Here are a small network's activations along a few directions, averaged over the inputs that share one value of a field.
Related values have similar rows: they may be neighbours, one step apart, or belong to one group.
In the rows, zero is written as 500.
Random noise pushes rows far along 6 fixed directions. That doesn't count. These rows show it; they differ only by the noise:
[518 452 535 503 499 608 478 489 610 413 564 390 507 494 409 435 627 613
 487 509 628 456]
[469 481 392 499 484 494 525 425 364 442 439 534 320 534 543 378 455 486
 493 612 465 514]
[490 594 456 621 512 255 564 502 257 715 366 570 534 520 587 608 342 409
 522 602 497 584]
[442 549 228 675 460 570 397 539 492 577 390 399 461 453 519 426 481 585
 499 701 593 422]
[437 427 413 597 503 508 348 485 549 498 505 358 388 454 497 454 508 479
 395 434 535 417]
[641 491 565 296 460 385 838 538 243 519 445 815 577 768 626 470 435 495
 699 673 379 634]
[617 592 441 579 442 298 591 736 400 875 394 618 847 657 676 698 368 449
 625 602 492 516]
[595 542 542 508 450 433 486 592 522 653 516 496 646 579 592 579 461 429
 489 474 513 483]


Mufab, 12 values:
b2: [449 812 468 735 536 446 285 604 566 811 415 415 699 281 532 785 396 383
 449 549 594 448]
b10: [646 856 676 414 386 628 513 307 492 476 551 502 479 398 548 444 395 331
 371 645 519 654]
b8: [499 207 683 312 539 368 655 629 500 464 560 602 598 606 507 592 545 512
 601 210 352 540]
b5: [543 462 477 435 516 424 348 676 565 689 533 636 579 574 705 655 364 214
 502 281 180 383]
b9: [604 511 722 232 422 472 426 300 527 356 662 516 270 579 671 379 383 174
 311 228 291 531]
b12: [500 253 709 346 571 325 769 568 392 425 523 675 577 701 486 521 564 590
 620 409 423 600]
b6: [473 521 440 601 462 483 397 546 577 673 497 415 573 434 506 553 445 483
 476 524 586 485]
b3: [357 296 385 469 588 361 425 567 445 505 459 650 356 533 574 548 380 364
 509 242 198 431]
b1: [416 516 252 520 506 683 522 447 439 394 409 563 361 435 413 380 497 648
 597 667 454 440]
b11: [596 790 530 452 432 559 624 290 353 345 481 540 376 479 489 367 521 496
 462 775 614 668]
b7: [502 283 332 527 489 579 372 575 599 391 538 440 381 637 623 393 559 456
 374 295 375 389]
b4: [393 363 483 467 535 470 565 541 530 441 484 549 554 447 401 567 526 607
 586 432 451 462]
The values of Mufab form a line.
Going along Mufab from b7 by way of its neighbour b11, in what order are b5, b9, b3, b4 met?
Answer: b9, b4, b3, b5
Which values are neighbours of b10? Give them in the order they are listed.
Answer: b8, b6

Guzit, 9 values:
z3: [784 595 705 439 454 422 301 796 711 746 655 497 767 726 804 715 534 163
 363 183 372 391]
z2: [428 732 642 784 688  48 476 345 162 648 353 511 414 385 551 714 323 240
 326 475 460 661]
z6: [373 499 226 686 610 400 628 421 203 337 289 581 316 497 444 441 553 645
 548 716 506 549]
z7: [635 473 566 180 356 422 949 435 170 444 403 795 421 784 729 338 341 494
 672 758 342 721]
z1: [464 458 852 316 557 462 512 354 527 372 661 564 372 360 323 590 488 402
 416 145 376 553]
z4: [401  62 278 405 572 472 605 786 555 567 480 728 699 628 467 608 537 607
 786 317 279 403]
z8: [629 695 467 642 313 704 441 642 826 733 548 262 962 466 464 542 564 716
 489 712 889 470]
z9: [487 426 192 553 309 784 125 487 772 487 571 195 277 483 615 207 470 462
 297 462 528 275]
z5: [420 651 430 640 567 483 479 651 518 770 392 523 805 355 398 704 456 627
 747 735 640 436]
The values of Guzit form 3 separate groups.
List the group mates of z7, in the order listed.
Answer: z8, z9
List the group mates of z3, in the order listed.
Answer: z2, z6
